Look-ups in named tables: a row name and a column name give one cell, copied from the table.

fefuvom:
,dep,ruf,giveli,bibur,dufi,danuku,sos,gib,gab,tidi
luvi,185,182,194,190,185,189,190,188,191,183
raginos,148,22,160,186,167,146,141,164,112,68
zir,209,214,197,187,202,177,195,201,221,211
zil,205,181,202,182,175,189,202,187,161,196
dev,172,103,171,197,177,157,197,153,139,141

sos of luvi is 190
ruf of dev is 103
giveli of raginos is 160
gab of raginos is 112
bibur of zir is 187
sos of zir is 195
gib of dev is 153
gib of luvi is 188
bibur of dev is 197
Row with the largest dufi: zir

mab =
             lav      zer   gokabi   nanuru
vid      -53.954  -16.210   85.812   41.370
zum       94.246   17.952  -56.625  -62.226
fov       -4.634   95.486   34.791  -39.560
gamaf     80.474   64.552  -33.271  -49.468
gebudid   51.601  -46.195  -60.966  -50.285
dedo     -62.698  -59.469  -34.552   53.375
gof      -48.899   36.515   97.835  -18.600
fon      -55.664  -27.136   83.258   66.906

What is the lav of gof in mab?
-48.899
What is the zer of gamaf in mab?
64.552
What is the zer of dedo in mab?
-59.469
What is the zer of gof in mab?
36.515
What is the zer of zum in mab?
17.952
What is the lav of vid in mab?
-53.954
What is the gokabi of gof in mab?
97.835
What is the zer of vid in mab?
-16.210
What is the zer of fov in mab?
95.486
What is the zer of gebudid in mab?
-46.195
What is the gokabi of fon in mab?
83.258

bopef
         madarun  neki  vigodo  seto  bav  tal  fena  raz
lage          87   118      60   117  104   60    62  113
vub           15   119     140   110  112  106    58  103
lamari        29   127      91   120  109   71    39  111
kemog        103    90     156    91  108  143   134   96
dilonep       49   137      75   119   92   97    65  101
tapoz        211    66      96    89  108   99   161  109
tagi          72   108     159    95   98  165   131   87
lidil        148    63     163    83  121  124   149  105

lamari, tal -> 71
tapoz, vigodo -> 96
tagi, tal -> 165
dilonep, tal -> 97
tapoz, neki -> 66
tagi, seto -> 95
lidil, fena -> 149
tagi, neki -> 108

tig.tsv
	mutotub	fegi	sagolop	bot	potev	tagas
kuninaz	209	108	683	34	223	32
leron	273	273	150	335	866	630
paku	454	390	206	114	451	466
gumud	598	1	15	744	719	470
fug	657	291	869	293	329	547

fug, sagolop: 869
fug, tagas: 547
gumud, tagas: 470
paku, potev: 451
leron, fegi: 273
kuninaz, bot: 34
Row with the largest fegi: paku

sis =
cols = lesud, siv
rofedep: [22, 39]
soli: [62, 42]
vibabod: [78, 31]
binetu: [86, 62]
potol: [53, 79]
ter: [83, 91]
nuv: [79, 40]
pazovim: [35, 5]
mef: [65, 86]

siv of mef is 86
lesud of rofedep is 22
lesud of soli is 62
siv of pazovim is 5
siv of vibabod is 31
siv of soli is 42
lesud of nuv is 79
siv of nuv is 40
siv of binetu is 62
lesud of potol is 53
siv of potol is 79
lesud of mef is 65
lesud of ter is 83
lesud of vibabod is 78
lesud of binetu is 86

golin.tsv
	noz	zosa	bub	zib	kekeka	nakod	sav
nupufuz	640	654	620	378	656	910	817
pum	774	633	441	312	820	450	401
vinozad	344	577	473	433	313	313	400
pugasu	247	398	667	667	444	146	356
fom	516	298	219	394	371	512	424
vovogo	391	463	126	431	145	630	327
dala	248	399	227	476	526	422	641
murazi	329	508	246	332	448	348	720

dala, sav -> 641
murazi, sav -> 720
nupufuz, sav -> 817
nupufuz, nakod -> 910
pugasu, zib -> 667
pugasu, sav -> 356
dala, zib -> 476
fom, sav -> 424
pugasu, nakod -> 146
nupufuz, kekeka -> 656
nupufuz, zib -> 378
pum, zib -> 312
vovogo, sav -> 327
vovogo, nakod -> 630
vinozad, nakod -> 313
dala, nakod -> 422
murazi, noz -> 329
fom, kekeka -> 371
pum, sav -> 401
murazi, zib -> 332

pud =
	siv	nesabel	vana	vob	tevuk
rofe	197	233	170	212	129
noguza	194	93	108	135	143
bader	183	115	160	198	125
vatase	129	173	144	160	137
kog	108	154	122	79	71
zak	189	152	166	188	151
fivu	184	155	117	170	53
fefezi	154	151	194	175	157
baf	131	130	154	145	148
kug	148	237	129	183	122
biz	229	119	78	120	130
rogope	31	169	183	124	127

noguza, tevuk: 143
zak, siv: 189
biz, vob: 120
vatase, nesabel: 173
baf, tevuk: 148
zak, vana: 166
rogope, nesabel: 169
kog, tevuk: 71
bader, siv: 183
bader, vana: 160
zak, tevuk: 151
kug, vob: 183
biz, siv: 229
bader, vob: 198

tuvivug:
,nogavi,sanol,narako,favivi,tagu
dugize,412,650,512,246,303
ker,620,288,104,486,278
zatose,343,948,612,667,939

dugize, narako -> 512
ker, narako -> 104
ker, tagu -> 278
zatose, favivi -> 667
ker, sanol -> 288
dugize, favivi -> 246
dugize, sanol -> 650

larani.csv
,mav,paf,gid,fub,zit,nobed,sute
suk,171,217,253,163,121,246,88
pabur,171,101,180,170,254,246,123
tarofop,12,118,180,206,67,177,30
fev,131,52,194,148,201,86,76
gipir,131,52,180,148,201,86,64
sudozu,151,52,187,141,201,86,76
tori,52,134,202,199,41,177,30
vido,191,101,180,163,254,223,111
buv,191,118,194,177,254,223,123

sute of suk is 88
paf of vido is 101
paf of gipir is 52
zit of vido is 254
sute of tori is 30
sute of tarofop is 30
mav of suk is 171
sute of buv is 123

fisaka
|  | vudave | tenos |
|---|---|---|
| rek | -19412 | -35494 |
| bil | -37613 | -83852 |
| belezi | 27376 | 32831 |
| rogu | 18973 | -9570 |
| lem | 60734 | 48407 |
| labobif | 66254 | -27808 |
| refo | 56472 | -65605 |
| bemili | 15879 | 56187 |
| zedi | -49158 | -51338 |

tenos of labobif = -27808
vudave of zedi = -49158
vudave of bil = -37613
tenos of rek = -35494
vudave of lem = 60734
tenos of zedi = -51338
vudave of rek = -19412
vudave of rogu = 18973
tenos of bemili = 56187
tenos of belezi = 32831
tenos of lem = 48407
vudave of refo = 56472
tenos of bil = -83852
vudave of labobif = 66254
tenos of rogu = -9570
tenos of refo = -65605
vudave of belezi = 27376

rak:
	sovis	gubo
kog	0.1	0.5
vorak	0.8	0.4
sidusu	0.2	0.6
fanozak	0.5	0.8
mabep	0.3	0.9
dad	0.2	0.8

What is the gubo of fanozak in rak?
0.8
What is the sovis of sidusu in rak?
0.2
What is the sovis of mabep in rak?
0.3
What is the gubo of sidusu in rak?
0.6
What is the sovis of kog in rak?
0.1
What is the gubo of kog in rak?
0.5
What is the sovis of dad in rak?
0.2
What is the gubo of mabep in rak?
0.9
What is the gubo of vorak in rak?
0.4
What is the sovis of fanozak in rak?
0.5
What is the gubo of dad in rak?
0.8
What is the sovis of vorak in rak?
0.8
Which row has the largest gubo? mabep

potod:
        vobu  kizepof
nusina  -3.2     -3.9
romi    -4.3     -0.2
nof     -2.4     -4.4
lup     -3.5     -8.2
vik     -4.2      6.9
nazoti  -2.3     -5.8
togigi  -4.0      0.1
bagare  -2.9     -3.2
kif     -5.5     -0.3
gazi    -5.0      0.2
nobe    -2.5     -5.6
nibat   -3.5     -1.5

kizepof of kif is -0.3
kizepof of nusina is -3.9
vobu of kif is -5.5
vobu of vik is -4.2
kizepof of vik is 6.9
vobu of nusina is -3.2
vobu of romi is -4.3
kizepof of romi is -0.2
Which row has the largest kizepof? vik

Table naba
,daf,lim,maz
mal,7738,9744,7555
furima,4101,4597,3610
nufudi,4795,7244,4987
tigu,8552,5769,7617
bir,3574,3970,3923
ruv,4593,7120,5261
bigidak,8174,5174,7451
zazun,3568,3816,4159
gogemab,4251,6067,5671
vel,8573,2787,7962
tilod,3128,3917,4576
vadakas,3436,7114,5965
fid,9663,1839,7736

What is the lim of tilod in naba? 3917
What is the lim of bir in naba? 3970
What is the daf of bir in naba? 3574
What is the maz of vadakas in naba? 5965
What is the maz of ruv in naba? 5261
What is the lim of vel in naba? 2787
Which row has the largest daf? fid

nus =
	tata	doman	rumagap	tezod
gigati	3.545	6.694	4.856	3.841
fafu	4.716	2.283	2.116	4.921
pom	0.344	8.743	9.368	0.117

What is the tezod of gigati in nus? 3.841
What is the rumagap of fafu in nus? 2.116
What is the doman of pom in nus? 8.743
What is the rumagap of gigati in nus? 4.856
What is the tata of gigati in nus? 3.545
What is the tata of fafu in nus? 4.716
What is the doman of gigati in nus? 6.694
What is the tata of pom in nus? 0.344
What is the doman of fafu in nus? 2.283

